[[-0.16 +0.03 -1.68 +0.20 -0.66 -0.15 -1.54 -1.11 +0.26 -0.59 -1.63 -2.10]
 [+2.71 +2.71 -2.02 +2.76 +0.77 -1.04 +0.20 -0.39 -0.51 +2.01 -2.70 -1.91]
 [-1.30 -0.93 -1.11 -0.60 -0.98 +1.53 -2.45 -1.05 +2.03 -1.72 -0.48 -2.12]
 [-1.62 -1.38 -0.05 -1.18 -0.82 +1.39 -1.61 -0.51 +1.56 -1.68 +0.57 -0.74]
 [+0.07 -0.07 +2.37 -0.23 +0.92 +0.86 +1.77 +1.53 +0.40 +0.59 +2.46 +2.70]
 [-4.14 -3.79 -0.02 -3.57 -2.22 +1.28 -2.95 -1.36 +1.23 -3.88 +1.04
  -0.91]]
-0.59

[[+2.62 +3.00 -2.12 -0.70 +1.23 -0.08 +1.23 +0.92 +1.31 -0.16 +0.26 +2.62
  +0.32 -0.68 -1.16 +3.31]
 [-1.53 -2.54 -1.66 +0.29 -2.03 +1.48 -0.58 -3.27 +0.19 -0.38 +1.52 -1.32
  +0.86 -1.76 +0.64 -0.04]
 [+0.47 -0.36 -0.27 -1.47 -0.16 +0.20 +0.62 +0.16 -0.18 -0.60 +1.52 +1.41
  +2.06 -0.68 -0.86 -0.96]
 [-1.07 +0.43 +0.81 -2.91 -1.21 -2.36 -2.99 +1.68 +2.80 +2.28 -1.41 -1.32
  -1.15 -1.85 -2.96 -0.81]
 [+0.01 +1.81 +1.11 -0.92 +0.19 -1.08 -2.99 +1.68 +2.43 +2.72 -0.58 -0.56
  -1.68 -0.49 -1.31 -1.57]
 [-1.53 +1.81 -1.50 -1.47 -0.05 +0.77 +1.68 +1.30 -2.60 -1.93 -0.02 +0.96
  +1.13 +0.69 -1.91 -0.50]
 [-2.45 +1.61 -3.81 +0.18 -2.38 +1.77 +1.68 +3.96 -1.48 -3.93 +1.93 +2.17
  +1.13 +0.10 -3.71 +1.63]
 [-0.30 +1.81 +0.81 +0.40 -0.86 -3.22 +0.62 +3.96 +2.80 +2.72 -2.39 +2.02
  -1.95 +0.00 +1.24 -0.65]
 [-3.38 -3.13 +1.88 -0.92 +0.77 +0.34 +0.17 +0.92 +2.80 -0.82 -0.72 +0.96
  -1.55 -0.49 +1.09 -1.57]
 [-0.30 +1.42 -0.58 -1.80 +1.47 -1.65 +0.02 -0.80 +0.01 -3.26 -1.13 +0.80
  +0.06 +0.59 -1.46 -2.18]
 [-2.15 +3.19 +0.35 +0.40 -1.10 -1.08 -1.33 +1.49 +2.62 +2.72 -1.97 -0.56
  -1.41 -2.24 +0.79 -2.02]
 [-2.45 -1.35 +0.04 +1.06 -0.98 -0.80 +0.17 -0.80 -1.48 +0.29 +1.24 -2.38
  -1.55 +0.88 -1.16 +0.72]]
-0.68

[[+0.07 -0.38 +2.30 -0.39 +3.53 -0.31]
 [-0.90 +0.42 +1.93 -1.18 +1.97 +1.16]
 [+1.77 -0.39 +2.37 +0.05 +3.95 -0.68]
 [+0.70 -1.44 +1.81 -0.59 +2.24 -0.72]
 [-2.22 -0.39 +2.33 -0.21 +3.69 -0.38]
 [-0.33 +0.03 +2.38 -0.32 +3.09 -0.54]
 [+0.06 +0.27 +2.05 -1.03 +2.22 +0.72]
 [-0.96 +0.13 +2.30 -0.58 +2.77 -0.13]
 [-1.52 +0.05 +2.24 -0.48 +2.87 -0.30]]
-0.39

[[+0.91 -0.49 +1.52 +1.55 +1.13 -1.88]
 [+1.53 +1.90 +0.35 -0.47 +0.16 +0.93]
 [-0.10 -3.63 -1.27 -3.03 -2.54 -0.99]
 [+2.89 -1.34 -3.63 +1.71 -1.34 -0.94]
 [+0.12 -0.63 -0.89 +0.12 -0.44 -0.20]
 [+4.12 -2.52 -2.03 +0.14 -1.69 -2.08]
 [+0.16 -0.68 -0.87 +0.10 -0.47 -0.17]
 [-0.16 -0.70 -0.21 -0.62 -0.49 -0.11]]
+1.55

[[-0.45 +0.64 +0.07 +3.47 -0.06 +0.91 +0.50 +0.92 -0.25 +0.30 +1.02 +1.36]
 [-2.78 -0.56 -1.30 -0.65 +0.81 +1.22 -2.84 +0.16 -2.52 -2.32 -1.47 -0.67]
 [+2.83 +4.46 +0.85 +2.01 +1.50 +0.88 +4.46 +1.16 +2.00 +0.96 +1.46 +1.91]
 [-3.96 -2.00 -2.41 +0.80 +2.07 +0.58 -2.01 +0.03 -3.02 -1.55 -0.55 -0.88]
 [-0.57 -0.30 -0.23 +1.23 +2.20 +0.04 -1.15 -2.16 -2.08 -1.12 +0.73 +1.20]
 [+4.05 -2.10 +0.87 -2.97 +0.79 -2.25 +0.60 +1.43 +4.32 +0.14 +2.44 +2.22]
 [+1.21 -0.02 +0.44 -0.55 -0.68 +1.95 -1.15 +0.71 +0.59 +0.36 -0.87
  -0.82]]
+0.30
---
Input: ((-37.8, 32.1, 10.3, 4.6, 198.5, -29.1, 8.3), (-70.6, -17.7, -129.0, -103.6, 74.6, -18.0, -59.9))
Output: 32.1
Input: ((4.121, -11.486, 7.036, -6.189, 13.531, -1.980, -1.812), (15.551, -4.067, 9.618, 3.698, 9.178, -9.794, -4.845), (13.906, -12.718, -1.019, 12.238, 9.378, 9.141, 7.989))
Output: -4.067
Input: ((5.09, 128.27, 5.09, -11.56, -12.17), (224.31, -47.40, 224.31, -119.79, 159.30), (-204.74, 130.87, -204.74, -3.52, -112.17))
Output: -47.40
Input: ((-21.706, -22.085, -22.083, -22.528, -21.840), (-19.740, -20.990, -23.187, -21.084, -20.164), (-23.482, -7.491, 4.344, 18.866, -18.006))
Output: -20.990
Input: ((-1.50, 1.71, 1.09, -2.13, -0.08), (-1.50, 1.71, 1.09, -2.13, -0.08), (-1.50, 1.71, 1.09, -2.13, -0.08))
Output: 1.71
Input: ((-67.17, -153.55, -61.72, 51.78), (89.66, 201.78, -11.43, -193.91))
Output: -153.55
---
[ 1.18, -1.83, -4.01, -3.85, -1.59, -5.55,  4.35] out 4.35, -5.55

[0.24, 3.47, 0.97, 1.74, 4.92] out 4.92, 0.24

array([[ 0.13,  0.11, -0.61, -0.53, -0.98,  0.78,  0.98],
       [-0.76,  5.05,  0.71, -3.05,  1.38, -0.07, -1.01]]) out 5.05, -3.05

[-1.36, -3.10,  4.19, -0.11,  4.86] out 4.86, -3.10

[0.64, 3.27, 4.47, 3.38, 1.81, 5.46] out 5.46, 0.64

array([[ 0.17,  0.16,  0.21, -0.03,  0.08],
       [ 0.65, -3.66, -1.03, -1.28,  0.54],
       [-5.12, -0.74,  2.89, -0.45,  0.09]]) out 2.89, -5.12

[ 3.53, -5.50, -1.40, -3.55] out 3.53, -5.50

[ 1.96, -1.27, -4.71,  2.35,  1.26] out 2.35, -4.71
